A small network was shown many inputs. Here are its activations along a few directions, one row for each input.
Each table varies a few parts of the input and shows all the possible inputs, shuffled.
Descriptions start from the smaller parts, as in this example, which fits no table here: one of 4 places along a line, together with either a single point or one of 9 places along a line or (one of 3 separate values, together with one of 5 places around a ring).
Shared parts are said once, and a part with two or three values counts as separate values.

Other details of the inputs shift rows strongly along two fixed directions, in all tables alike. That doesn't count.

Rows:
x1: [ -5   0 -23 -15  20   7 -16  -8   6 -31   0 -23   9  16  14]
x2: [  2   5  15   8 -10 -35   8  14 -20   7 -14  -9  14  -9 -15]
x3: [  8 -22  -4  -3  35  -4 -28 -13  18 -21   4 -17   8  16  -3]
x4: [ -3   6  -3  -3   1  18 -10   2  12  -8   5   5  -9  16   1]
x5: [ -9   3   8 -13  -9   1   6   9  -4 -10   0   7  -9  -1  -3]
x6: [  2 -11  13   4  -2 -45   9  14   0   6  -7  16   4 -17 -21]
x7: [ 15  -1   5  -1   7 -13  12   5 -16   0  -4  -4   6  -7  -6]
x8: [ 11   5   5   5  14  -4 -14   5  -8  -5  -2 -21  17   9  -3]
x9: [  9   0  12   1  12   6  -8  -1  -9   0  -6 -15  10  11  -6]
x10: [ 11  -3  12 -10 -11 -44  15   1 -24   1   0  -1   6 -18 -17]
x11: [ -7   5 -21  -1   6  28 -23 -21  25  -2   4 -11  -2  13  18]
x12: [ 15   1  -7  -7  13 -10  -2 -10  -4  -8   9 -10  16   6  -1]
x13: [  5   3   8  10 -23  -5  31   2 -12  27  14  23   1  -9  -4]
x14: [-12   7 -12  -8  -9  -5   4  -5   4  -3  -7   2  -4  -9   1]
x15: [ -8   6   3   8 -22  30   8   8  10  15   8  25 -15  10   3]
x16: [  0   5 -15   1   8  28 -33 -14  29  -3   4 -14  -3  18  12]
x17: [ -7   5 -14  -7  -3 -10 -19 -12  16  -4  -7 -18   3  -5   6]
x18: [ -8   6 -11  -7  -2   3 -14 -13  17  -5  -4  -7  -3  -1   4]
x19: [  8  -2  -7  12  -2  31   9 -14   7  18  24   5   7  12  15]
x20: [  8  -8  13  11  -5  34  27  -4 -12  25   9  17 -14   1   5]
x21: [-12   4   0   5 -19  27  16  10   3   6   9  22 -11   7   5]
x22: [ -5  -7   9   7  -8 -39  -2  16 -16  -5 -18  13  -4 -26 -12]
x23: [ 7  2  3 20 10 45  8  0  2 17 16  7 -2 14 13]
x24: [ -1 -13   5   0  16  -4 -21  -3  -4 -18  -9   6  -5  -3  -2]
x25: [ -4   3 -15 -13  18   3 -25   0   9 -30   4 -27  10  14  12]
x26: [ -6 -13  12  20 -12  -7  20   5   8  24   3  27  -6  -8 -11]
x27: [ 19 -12  -6 -13  34  -1 -17 -14  -5 -20   9 -32  10  13  10]
x28: [  4   7  18   4  -6 -32  10  15 -22   2 -13  -5  10 -10 -22]
x29: [-15   0  -6  -4 -14  24  18  -3  -3   3   2  13 -10   0   8]
x30: [-12   6   7 -10 -23 -23   4  -3   0   8 -12   4 -12 -24 -12]
x31: [-10   5 -19  -5  -3   9  -7 -10  13  -1  -2 -10   4   0  16]
x32: [ -8   1  11   0 -20  26   5   4   5  11   4  20 -20   8  -2]
x33: [ -4  -6  12   3  -5 -34   3  13 -15  -7 -17  22  -7 -22 -16]
x34: [ 13  -2   3  -3   7 -20   7   4 -13   1   6  -6   8  -9   0]
x35: [-12   5 -10 -13  -5 -18   6   6  -6 -16  -5  -5   5  -7   1]
x36: [  0 -12  12   3   0 -47  10  12  -1   1 -10  13   3 -16 -26]
x37: [ 11   0   1   6  17  -3  -7   6  -5  -4  -1 -19  14   2   3]
x38: [ 7 -4 -6 20  2 53 21 -9  9 29 22 15 -3 14 20]
x39: [ -9   9   2   9 -20  33   8   7  15  17   9  23 -15   8   4]
x40: [-11   5 -19  -3   1  18   0  -3   7  -7   4  -5   3   6  16]
x41: [ -5   4  -6  -9   3  10  -4   5   4 -17   3  -1  -2  11   3]
x42: [ 2  2 13 17  2 30 20  5 -6 19  8 15 -5  4  2]
x43: [ 17   0  -2   0  18  -2  -1   1 -10  -3   1 -14  11   3   6]
x44: [ 6 -3  3 13 -4 35 29 -4 -2 26 17 25 -9  2  5]
x45: [ -7   6  17  -6 -26 -18   3   6   1  12 -13  12 -17 -15 -18]
x46: [-13   8  -6  -9 -18 -30  10   4  -5   0 -11   0  -1 -21  -5]
x47: [ 15  -8   2  -6  35   9 -20  -6  -3 -18   0 -31  11  15   6]
x48: [ 10  -1  11  -2  -1 -44  10  12 -24   1 -10 -13  10 -19  -7]
x49: [  0  -6  -4   6  18 -11 -24   1  -4 -19 -10   2   0   0   3]
x50: [  5   3 -13 -16  19 -11 -43 -12  18 -28  -8 -33   5  16   0]
x51: [-12   2  -6 -14 -12 -11   2  -6  -1  -4 -10  -5  -4 -13   0]
x52: [ -7   7   0   9 -23  23  -1  -3  17  20   3  17 -16   4   0]
Each input here is: one of 4 places along a line, together with either one of 2 separate values or one of 5 places along a line or one of 6 places around a ring.
- The inputs of x49 and x22 match in every part but the place on the line of 4. If x6 is changed in the same way as x49 into x22, which row does it become? => x26
- The inputs of x35 and x29 match in every part but the place on the line of 4. If x15 is changed in the same way as x35 into x29, which row does it become? => x32
- Which other rows does x33 become when the choice among 2 separate values takes its other values? List them by row number. => x36
- Which other rows does x37 become when the place on the line of 5 takes its other values? List them by row number. => x2, x19, x38, x48

Rows:
x53: [ -9   9   4  -8 -25 -15  25  10 -14   5  -3  10  -4 -15  -6]
x54: [ -4  -3  16   8 -11 -14   7  11  -3  10  -7  18  -8  -8 -14]
x55: [  4  -7   4   2   2 -28   1   2  -2   2  -4  -1   6 -11 -10]
x56: [ 12  -9  21   7  -7   9  33   3 -21  21  10  22  -8  -6  -8]
x57: [  4   2  -7   5   8  28 -17 -12  17   5   6  -8  -1  16  10]
x58: [ -6   2  -7  10 -14  30  20  -7   5  19  10  18  -7   2  11]
x59: [  4  -8 -11   7  17  21  -7 -11  13  -2  13  -1   5  13  12]
x60: [ -1   1  -6   2   9  29 -18  -8  14  -3   2  -6  -4  16  10]
x61: [ -2   8   7   0 -25 -19  21   4  -8  18  -2   5  -1 -17  -9]
x62: [  6   5 -15 -16  12 -12 -16  -7   1 -20   2 -30  15   6   8]
x63: [ -2   6  -5 -15   8   1 -16   2   1 -21  -2 -18   3   9   3]
x64: [  4  -2  -4   7  11  19 -16 -11  14   3   3  -3  -1  11   6]
x65: [ 18   3   4  -3  29 -18 -11  12 -23 -20  -6 -36  25   7   1]
x66: [ -2  -6  -4   2  16  23 -14   0  10 -12   4   3  -3  17   6]
x67: [ -7  -5 -11   7   3  45   5 -10  11   5  12  15 -10  13  16]
x68: [ -7  -1  14   5 -17 -18   9   9  -6  11 -12  19 -10 -16 -14]
x69: [ -7   9  13   1 -26  -9  15  11  -8  14  -7  14  -9 -11 -12]
x70: [ -2  -1  21  13 -22 -24  19  13  -7  23  -6  25  -8 -17 -21]
x71: [  1   8   3   5 -12  20   4  -4   8  18   6   3  -5   6   1]
x72: [ 0 -7 -8  2 13 17 -4 -5  8 -8  8  3  0 11  9]
x73: [-7  1 -9  2 -6 32 11 -6  5  5  9 11 -8  6 13]
x74: [-2 -4 -1 11 -7 10 10 -7  5 18  3 12 -4 -5  2]
x75: [ -3  -1   4 -17   7 -47 -14  12 -13 -29 -18 -12   4 -14 -13]
x76: [ -1   2  -8 -16  16 -10 -25   3   0 -31  -8 -22   6   6   2]
x77: [  5   2  -1 -15   2 -56  -9   2 -10 -14 -14 -26  14 -19 -11]
x78: [  4  -5 -14  -7  18 -13 -15  -9   2 -19  -1 -17  11   0   7]
- Describe the family of inputs behind these rows. => either one of 2 separate values or (one of 4 places along a line, together with one of 6 places around a ring)
- Which other rows does x60 become when the place on the ring of 6 takes its other values? List them by row number. => x57, x58, x73, x76, x77
- Which other rows does x66 become when the place on the ring of 6 takes its other values? List them by row number. => x54, x55, x59, x70, x72

Rows:
x79: [  2   3 -14   7  12  38  -9  -9  14   1  13  -8   6  21  17]
x80: [  5  -7  -6   5  19  25 -10  -6  10  -5  11  -1   2  17   9]
x81: [ 7  0 -2 -2  5 14 -2 -9  1  3  6 -7  1  6  6]
x82: [ -4   1  12  13 -15   7  17  10  -2  18   2  24  -9  -4  -7]
x83: [  2  -1   0  -6   0 -26   4   5  -8  -6  -2  -6   8  -9  -4]
x84: [ 6 -3  4  0  6 -8 -2  2 -4 -3 -1 -4  3  1 -4]
x85: [ -7   4   1   2 -15  22   8  -5   6  10   5  17 -12   3   1]
x86: [  7   0  -6  -4  10   6  -8  -7   6  -4   8 -13   7  10   5]
x87: [ -3  -2   7   2 -14 -28   1   0   4  11  -9   9  -5 -17 -13]
x88: [ -8   3   9  -8 -20 -17  12   7  -2   5  -7  11  -9 -12 -13]
x89: [  4   4  -5  -3   9   0  -9  -3  -2  -7  -2 -17   7   3   5]
x90: [  3  -5   6  -2   5 -18   1   4 -11  -5  -6  -1   2  -8  -6]
x91: [ -4   3   3 -13  -8 -15  -4   2   0  -6  -6  -5  -4  -5  -6]
x92: [  4  -2  -9  -4  12  -3  -4  -4  -1  -9   2 -14  10   3   7]
x93: [  1   4   3  -5  -2 -20   1   5 -10  -3  -7 -10   6  -9  -5]
x94: [ 3 -6 -2  7 10 12  0  0  3 -1  6  4  1  8  4]
x95: [ -6   5  -8  -7   4  -1 -16  -2   6 -16  -6 -10   2   6   3]
x96: [  2   1   7  -1   4 -19  -3   7 -11  -6 -10  -6   3  -7  -7]
x97: [ -9   0  -2 -13  -4 -24  -1   6  -1 -14  -8  -2  -2 -10  -7]
x98: [ 3 -5  1  1 10 -2 -1  0 -6 -5 -2 -2  2  0  1]
x99: [ -9   4   0  -2 -19 -19  13   7  -7   1  -5  16  -9 -19  -5]
x100: [  2   0   9  -2   2 -23  -4   9  -9  -6  -9  -4   3  -8 -10]
x101: [ 6 -3  3  3  8 12 -3 -4 -1  1  3 -1 -1  7  2]
x102: [  7  -4  -1   0  14   4 -10  -1   4  -7   4  -7   5  11   1]
x103: [ 4 -8 -9  9 21 36 -9 -9 10 -3 10 -2  2 21 15]
x104: [ -5  -1 -11 -11   7  -5 -14  -4   3 -21  -2  -8   3   4   3]
x105: [  4  -3  -7  -4  11   2  -5  -6   1  -7   4 -11   7   4   7]
x106: [  4  -1  -1   1  13  -2 -12   2  -1  -9  -3 -10   6   6   0]
x107: [ -4   0   4  23 -10  44  16   2   9  25  11  28 -11  12   6]
x108: [  3   3  -5  -2   8   5 -10  -4   3  -6   2 -14   6   6   6]
x109: [ -2   5  -2  -9  -7 -14  -5   0   0  -6  -4  -1  -3  -6  -2]
x110: [ -9   6   0  -9  -9 -17  -6   7   1  -8 -12  -6  -3  -7  -5]
x111: [  3   2   8  -2 -12 -11  12   2  -8  10   1   4  -1  -8  -7]
x112: [ -4  -4  -3   1  -1 -26  -7  -3   6  -2  -8   1   1 -12  -7]
x113: [  9  -4   3  -3  14   0 -11  -4  -2  -7   0 -10   2   5  -1]
x114: [ -1   1   3   0 -11 -22  19   9 -10   6  -2   6   4 -13  -7]
x115: [ -7   4  -8  -8   5   3 -15  -1  11 -13  -6 -10   1   8   3]
x116: [ -3  -5   7  17  -9  33  21  -1   1  22  10  30 -13   2   4]
x117: [-1 -1  8  8 -3 12  4  3 -3  9 -1 10 -5  1 -1]
x118: [  1  -2  10  15 -12  27  18   2   3  24  11  28 -12   5  -2]
x119: [  7   2  -6  -5   8  -2  -6  -4   3  -5   4 -15   9   6   3]
x120: [-11   9   2  -2 -21 -16   6  11  -5   4 -10  11  -7 -16  -5]
x121: [  3  -2   0  -6   2 -17   4   0 -10  -3  -3  -6   5  -9  -2]
x122: [ 0 -1 -2  6 -3 19 13 -5 -3 10  6  7 -2  1  8]
x123: [ -6   5   7  12 -21  13  23   6  -1  23   6  21  -7  -4   0]
x124: [  9  -4   1  -2  15   6 -13  -5   3  -7   3  -9   3  10   1]
x125: [  7   1  -6  -5   9   2  -7  -6   1  -5   4 -16   8   7   6]
x126: [  2   3   7  -1 -12  -8  14   1 -10  11  -2   3  -2  -9  -5]
x127: [-10   1   6  12 -20  -9   8   1   7  20  -7  19  -9 -14  -9]
x128: [-9 -2 -9 -2 -1 28 -3 -6 13 -2  6  4 -9  9 11]
x129: [  3   4  -7  -2   8   1  -8  -2   0  -7   0 -16   9   6   6]
- The inputs of x110 and x128 match in every part but one. If x108 is changed in the same way as x110 into x128, which row does it become? => x105
- The inputs of x121 and x93 match in every part but one. If x94 is changed in the same way as x121 into x93, which row does it become? => x107
- Describe the family of inputs behind these rows. => one of 3 separate values, together with either a single point or one of 4 places along a line or (one of 2 separate values, together with one of 6 places around a ring)
- Which other rows does x116 become when the place on the ring of 6 takes its other values? List them by row number. => x80, x90, x94, x98, x103
